A small network was trained on made-up records. Each row is its average activation on records with the value named, seen along a few directions.
Related values have similar rows: they may be neighbours, one step apart, or belong to one group.
In the rows, 500 means zero.
Random noise pushes rows far along 3 fixed directions. That doesn't count. These rows show it; they differ only by the noise:
[417 476 450 594 576 550 488 482 525 435 496 475 516]
[388 507 429 613 567 489 446 468 510 365 550 414 556]
[459 210 309 596 789 625 525 581 635 327 453 409 613]
[316 624 479 531 418 522 448 443 472 453 608 513 638]
[401 595 495 629 507 466 445 431 472 424 531 444 464]


Values of TAFI:
monel: [816 266 499 366 522 609 648 491 493 689 231 670 288]
gutuf: [485  81 393 325 580 780 753 602 560 563 442 698 504]
bifo: [518 606 486 603 634 314 399 510 528 434 655 422 521]
senos: [601 566 596 383 580 618 562 596 567 660 428 587 559]
fedes: [681 408 581 626 656 379 410 581 556 438 294 402 270]
sig: [408 396 388 177 348 658 519 543 537 581 605 482 971]
seku: [649 469 645 342 401 565 645 655 444 734 494 600 544]
ligor: [564 526 558 329 252 556 591 475 559 699 408 766 343]
sas: [402 491 437 603 578 506 459 488 498 384 536 431 546]
TAFI is arranged as a 3 by 3 grid.
Question: List every value one step from gutuf, in the order listed.
Answer: ligor, sas
Question: List every value one step from senos, in the order listed.
Answer: bifo, fedes, seku

Values of VIL:
sufo: [359 638 460 519 612 489 422 560 520 420 732 462 858]
tov: [462 370 395 576 663 538 462 510 589 377 446 402 623]
favam: [681 373 643 265 391 684 692 564 501 843 353 686 362]
kab: [418 716 594 495 475 666 481 520 473 737 501 590 595]
zek: [491 693 631 695 620 371 433 502 489 490 530 423 431]
dabu: [281 313 407 418 483 795 645 518 570 612 516 796 628]
lero: [368 651 596 466 348 563 448 489 485 547 535 655 601]
ler: [672 384 504 447 490 423 580 531 478 467 448 403 471]
luki: [737 547 686 429 370 579 616 504 520 834 200 756 114]
bipu: [728 566 645 491 426 403 454 433 472 629 368 587 183]
tabuz: [646 650 591 437 293 385 517 473 402 571 523 439 368]
vuf: [396 713 641 597 352 588 593 292 366 667 423 692  93]
kef: [514 556 446 352 368 312 452 504 414 376 687 375 680]
seziz: [579 233 351 321 579 620 559 576 625 542 411 552 662]
sos: [345 559 438 783 480 351 418 385 368 249 546 368 332]
difef: [316 482 448 423 479 594 464 528 582 465 583 533 712]
VIL is arranged as 5 separate groups.
Question: List the group mates of luki, in the order listed.
Answer: bipu, seziz
Question: List the group mates of dabu, in the order listed.
Answer: vuf, sos
Question: List the group mates of kab, in the order listed.
Answer: sufo, zek
Question: List the group mates of favam, in the order listed.
Answer: ler, tabuz, kef
